Each row below holds a small network's activations on one input, seen along a few directions.
In each table, some parts of the input vary, and every possible input appears once, in random order.
Descriptions start from the smaller parts, as in this example, which fits no table here: ring(5) and (point or line(11) or (values(3) and line(6))).
Shared parts are said once, and a part with two or three values counts as separate values.

Other details of the inputs shift rows strongly along two fixed directions, in all tables alike. That doesn't count.

Rows:
R1: [201,-156,178,251,-278,-365,-38,86,-259,-327,-317,49]
R2: [-139,245,-332,-370,122,480,114,123,303,364,349,-61]
R3: [79,-55,165,61,-25,117,-70,-186,119,174,493,64]
R4: [253,-153,292,172,-30,107,-11,-415,-21,142,448,213]
R5: [-226,11,14,284,-72,-69,-353,-190,-224,-165,-658,-181]
R6: [155,-30,2,-129,147,-3,419,42,160,82,318,184]
R7: [-149,-57,199,370,-70,-346,-278,-276,-399,-65,-430,8]
R8: [315,-216,397,-7,31,96,-177,-346,98,260,767,291]
R9: [-122,-27,204,427,-135,-196,-438,-277,-250,-170,-569,-163]
R10: [-108,147,-111,119,-110,-301,92,240,-151,-468,-635,-175]
R11: [-187,324,23,177,97,-91,49,64,-87,-528,-723,-208]
R12: [285,-211,332,91,-55,-1,-258,-305,45,217,469,130]
R13: [1,111,-179,-241,51,174,250,237,215,-386,-147,-56]
R14: [36,-193,100,-46,41,8,11,-143,-87,215,410,221]
R15: [537,-389,306,35,115,-105,438,-224,162,94,817,419]
R16: [-326,57,-68,383,-103,-272,-162,-75,-322,-95,-562,-193]
R17: [-626,406,-885,-538,178,360,149,580,250,359,-177,-340]
R18: [-310,261,-675,-795,159,643,-5,486,391,493,25,-273]
R19: [-271,133,11,172,-34,-225,-267,-50,-270,67,-396,-109]
R20: [203,35,-138,-426,-56,290,143,397,361,-4,392,62]
R21: [-183,389,-738,-834,180,354,466,768,399,71,98,-136]
R22: [-297,264,-310,-267,71,282,-198,171,117,201,-231,-218]
R23: [-320,118,-25,290,-71,1,-199,-107,-103,-157,-441,-204]
R24: [169,-194,60,-231,-2,248,-122,-129,66,294,250,55]
R25: [-161,-15,238,366,-128,-321,-247,-161,-299,-13,-171,-34]
R26: [239,-306,130,-79,-43,145,-196,-173,77,247,312,43]
R27: [-132,-88,-747,-763,279,489,193,372,373,547,439,15]
R28: [-278,142,327,466,-170,-190,-399,-216,-241,-234,-447,-157]
R29: [104,47,334,438,14,-268,-31,-153,-97,-542,-382,-69]
R30: [439,-242,233,112,103,-245,242,-85,20,-135,439,216]
R31: [-72,-122,186,310,-188,-331,-308,-197,-477,26,-646,-125]
R32: [-461,540,-574,-433,234,395,305,551,532,-21,-303,-330]
R33: [427,-132,290,102,70,-279,214,-53,20,-75,487,188]
R34: [67,-158,-28,-76,61,53,125,-120,-42,294,457,178]
R35: [-862,683,-676,-223,64,351,-105,449,64,-23,-896,-532]
R36: [150,-339,225,130,-9,-120,-63,-219,-80,166,510,230]
R37: [-104,185,5,53,-200,-20,-61,210,-127,-448,-691,-125]
R38: [57,209,-304,-411,240,106,378,379,215,54,259,7]
R39: [349,-426,284,26,-70,85,-177,-330,-32,193,347,152]
R40: [478,-138,432,-5,-207,-21,18,-12,40,-137,417,241]
R41: [78,-78,-99,-65,38,68,149,-124,-38,321,351,145]
R42: [-157,85,178,557,-159,-154,-261,-319,-243,-206,-528,-169]
R43: [-90,369,-118,-231,-6,109,145,339,160,-332,-263,-155]
R44: [269,-140,-81,-147,199,-34,370,97,103,-101,325,163]
R45: [106,3,285,332,-120,-36,-153,-322,-48,70,175,18]
R46: [-97,389,-512,-706,356,526,401,547,557,50,299,-106]
R47: [-36,-152,22,-99,80,272,-40,-131,132,66,370,127]
R48: [-379,166,-258,-14,38,-94,-190,139,-76,134,-347,-187]
R49: [66,-182,-23,-71,71,278,62,-173,157,142,485,135]
R50: [258,-278,138,211,-44,-121,39,-288,-86,246,477,193]
R51: [197,-392,155,128,-106,-179,-164,-216,-258,189,-14,71]
R52: [-204,134,-281,-339,147,342,-124,127,307,261,253,-63]
R53: [103,34,-6,-20,186,78,211,35,155,-338,-30,6]
R54: [-461,331,-713,-545,175,373,189,468,207,419,65,-181]
R55: [214,-11,180,44,-50,-66,103,28,125,-423,0,15]
R56: [334,-156,388,189,71,-32,213,-232,252,-129,428,188]
R57: [311,-428,166,65,17,-43,125,-302,-56,264,746,321]
R58: [150,-263,337,143,-14,77,-155,-306,58,43,521,197]
R59: [-275,215,-91,298,10,-300,136,121,-90,-294,-736,-216]
R60: [29,-134,-262,-438,222,452,-11,36,427,338,689,121]
R61: [489,-289,65,-314,-83,34,282,154,76,76,616,360]
R62: [-332,109,-147,163,-49,-200,-257,-18,-340,8,-754,-204]
R63: [327,-70,356,130,33,-225,297,-122,40,71,447,240]
R64: [-271,104,261,427,-152,-359,-284,-159,-435,-94,-468,-81]
R65: [-170,127,138,537,-196,-389,-203,-207,-388,-28,-486,-161]
R66: [-143,76,-699,-657,272,745,309,248,530,426,548,-7]
R67: [207,-319,275,111,40,63,-168,-383,21,65,440,240]
R68: [-130,22,241,367,-120,-158,-396,-311,-312,-148,-590,-111]
R69: [-809,663,-809,-193,55,167,14,486,-83,141,-948,-498]
R70: [185,97,463,264,0,-118,130,-188,84,-173,98,90]
R71: [485,-320,317,18,-158,14,81,-72,51,-242,348,276]
R72: [-137,195,-80,138,-273,-319,-82,352,-249,-334,-731,-196]
R73: [-285,126,-136,147,-70,-225,-298,55,-229,95,-556,-235]
R74: [-31,-100,77,429,-115,-251,-60,-294,-346,-18,-269,4]
R75: [-101,131,-36,112,-213,-52,-109,247,-53,-465,-665,-179]
R76: [-69,88,308,499,-28,-229,56,-219,-93,-489,-603,-78]
R77: [-208,-101,107,423,-69,-355,-288,-241,-399,-143,-557,-48]
R78: [188,-189,321,142,-21,88,-38,-379,-26,97,475,214]
R79: [-204,-32,-838,-847,226,523,143,539,397,618,250,-155]
R80: [324,-95,430,129,84,6,259,-273,175,-113,397,244]
R81: [318,-253,-98,-241,-93,6,242,228,40,-61,271,219]
R82: [493,-211,310,-24,-217,-207,112,65,-106,-18,420,291]
R83: [193,-175,331,142,-162,-57,-337,-240,-93,160,60,-36]
R84: [-435,57,-135,220,-42,-160,-161,5,-305,-143,-619,-154]
R85: [-90,301,181,321,8,-230,-51,44,-61,-500,-569,-229]
R86: [-77,166,281,513,-106,-496,52,-67,-209,-279,-535,-113]
R87: [451,-440,273,-71,-74,-100,-113,-197,-31,490,693,209]
R88: [43,33,-423,-453,107,126,419,402,209,-151,84,17]
R89: [308,-88,40,-151,180,-53,358,54,71,-49,396,209]
R90: [35,-102,242,232,-184,-298,-301,-162,-381,176,-326,-84]
R91: [-482,613,-591,-423,62,254,147,668,314,-363,-680,-443]
R92: [463,-159,301,16,-103,-286,205,5,13,-147,471,207]
R93: [176,-1,247,207,-145,-383,130,-34,-271,-427,-305,64]
R94: [-250,137,13,248,-103,-287,-324,-49,-369,55,-635,-189]
R95: [-320,58,-335,28,9,-89,-221,129,-141,90,-551,-227]
R96: [206,-255,419,84,1,110,-95,-382,6,88,599,295]
R97: [196,-225,332,77,35,66,-182,-385,-1,109,435,248]
R98: [-128,-93,-451,-411,205,244,40,201,246,387,378,41]
R99: [-493,378,-539,-581,187,584,17,413,359,264,87,-181]
R100: [448,-132,403,-11,-38,-35,192,-149,89,-317,384,239]
Description of these inputs: values(2) and ring(5) and (line(4) or line(6)).
Question: Changing only the values(2) part turns R91 into R92. The same change can be made to R100. Which row results?
Answer: R93
Question: Changing only the values(2) part turns R52 into R48. The same change can be made to R2. Which row results?
Answer: R69
Question: Changing only the values(2) part turns R38 into R46. The same change can be made to R36. Which row results?
Answer: R58
Question: Which other rows does R92 become when the line(4) part takes its other values? List them by row number.
Answer: R33, R72, R86
Question: Which other rows does R5 become when the values(2) part takes its other values? List them by row number.
Answer: R27
Question: Which other rows agree with R71 in the values(2) part and the ring(5) part? List them by row number.
Answer: R5, R13, R39, R47, R49, R53, R66, R67, R76

Rows:
R101: [-319,201,-488,-385,312,461,67,186,377,55,-77,-160]
R102: [243,-311,187,147,103,-245,153,-302,-103,100,332,245]
R103: [-34,-28,-28,180,17,-183,109,-113,-199,17,-95,100]
R104: [-35,-9,-9,189,22,-210,28,-5,-123,39,83,3]
R105: [146,-139,463,322,-101,-57,-147,-451,-39,-92,347,161]
R106: [-133,-292,43,201,-297,-148,-656,-240,-426,345,-405,-41]
R107: [214,-178,448,306,-29,35,-79,-472,-98,-89,284,142]
R108: [-343,386,66,243,-65,-29,-257,-76,-115,-194,-705,-323]
R109: [194,-58,-155,-260,-5,180,209,228,144,-89,147,79]
R110: [-125,313,-305,-352,-13,110,57,461,107,-137,-403,-274]
R111: [111,24,-258,-485,59,197,183,335,214,-49,298,24]
R112: [-143,69,-63,227,-104,-184,-55,169,-134,-470,-829,-268]
R113: [-82,35,-164,-150,97,-12,189,171,83,271,253,72]
R114: [208,-91,275,-65,87,197,-24,-183,253,186,690,274]
R115: [103,35,-179,-464,28,218,205,397,246,34,268,11]
R116: [-5,43,166,345,-111,-330,18,-106,-188,72,-188,-45]
Question: What do these inputs look like to the network?
Answer: point or (values(3) and line(5))
Question: Which other rows does R110 become when the values(3) part takes its other values? List them by row number.
Answer: R108, R116
Question: Start at R110 and move only the line(5) part, one step at a time. The first step leads to R115. Which rows follow, in order?
Answer: R111, R109, R112

Rows:
R117: [125,199,-15,-268,17,169,152,161,252,92,260,26]
R118: [-297,100,-291,-243,245,303,7,69,321,368,323,-110]
R119: [187,-276,50,-261,-66,264,-176,-100,121,264,616,143]
R120: [182,-98,-274,-338,155,241,248,179,232,69,214,-48]
R121: [-197,100,-119,23,-218,-189,-137,254,-236,-215,-561,-209]
R122: [32,-196,-238,-352,178,454,-35,45,359,313,316,52]
R123: [317,-218,39,-189,126,131,164,-6,290,-31,348,173]
R124: [-219,-32,-312,-240,103,309,-136,61,88,169,-186,-173]
R125: [473,-120,591,344,-190,-295,-23,-253,-161,-3,297,138]
R126: [200,-363,264,206,21,121,-26,-448,-33,149,493,300]
R127: [-81,147,-360,-275,-83,149,53,381,142,-90,-167,-136]
R128: [208,-1,-58,-282,-47,175,80,167,247,-75,355,79]
R129: [-41,122,-150,-249,177,254,129,136,219,-238,-149,-145]
R130: [-18,111,354,455,-14,-345,-25,-226,-130,-276,-177,-58]
R131: [-202,162,-315,-80,95,119,231,43,117,-216,-229,-41]
R132: [79,15,449,408,-224,-183,-349,-420,-198,54,-135,16]
R133: [472,-408,328,58,-210,-281,-109,-97,-219,66,502,352]
R134: [-280,25,-198,181,-40,-312,8,-26,-380,-147,-619,-62]
R135: [303,-350,-62,-303,91,56,215,83,170,199,392,141]
R136: [-195,101,-403,-76,112,200,286,245,42,-54,-188,-71]
R137: [293,-142,130,-126,181,230,314,-180,254,-71,701,370]
R138: [-296,346,-238,-90,-125,-86,22,355,-61,58,-585,-253]
R139: [-326,364,-216,-121,-35,115,-114,376,96,-448,-605,-224]
R140: [-23,164,-310,-185,187,131,245,259,271,208,396,20]
R141: [-178,184,-256,-366,47,378,-82,121,163,421,187,-125]
R142: [274,77,576,197,-87,-129,-9,-215,-14,-209,142,120]
R143: [-427,118,-185,217,-14,13,-199,-194,-250,-50,-570,-188]
R144: [-39,-110,276,262,-267,-54,-407,-233,-187,-131,-226,-55]
R145: [273,-231,398,225,-8,-314,131,-196,-90,178,535,177]
R146: [-298,393,-166,-90,216,106,130,174,209,-168,-104,-159]
R147: [-183,-15,-261,-14,29,-213,-86,198,-222,-94,-684,-146]
R148: [97,4,388,345,-237,-485,-182,-104,-461,-16,-332,12]
R149: [32,-186,193,372,-84,-311,75,-178,-344,-144,-225,114]
R150: [67,-119,363,513,-68,-610,-120,-268,-425,-28,-93,83]
R151: [-313,131,28,344,38,-112,-276,-162,-182,97,-243,-114]
Question: Changing only one part turns R151 into R143. The same change can be made to R130. Which row results?
Answer: R131
Question: What do these inputs look like to the network?
Answer: ring(5) and (values(2) or line(5))
Question: Which other rows agree with R119 in the ring(5) part? List them by row number.
Answer: R121, R127, R128, R133, R139, R144
Question: Which other rows agree with R117 in the ring(5) part? List them by row number.
Answer: R125, R132, R138, R141, R142, R148
Question: Which other rows does R143 become when the values(2) part takes its other values? List them by row number.
Answer: R126
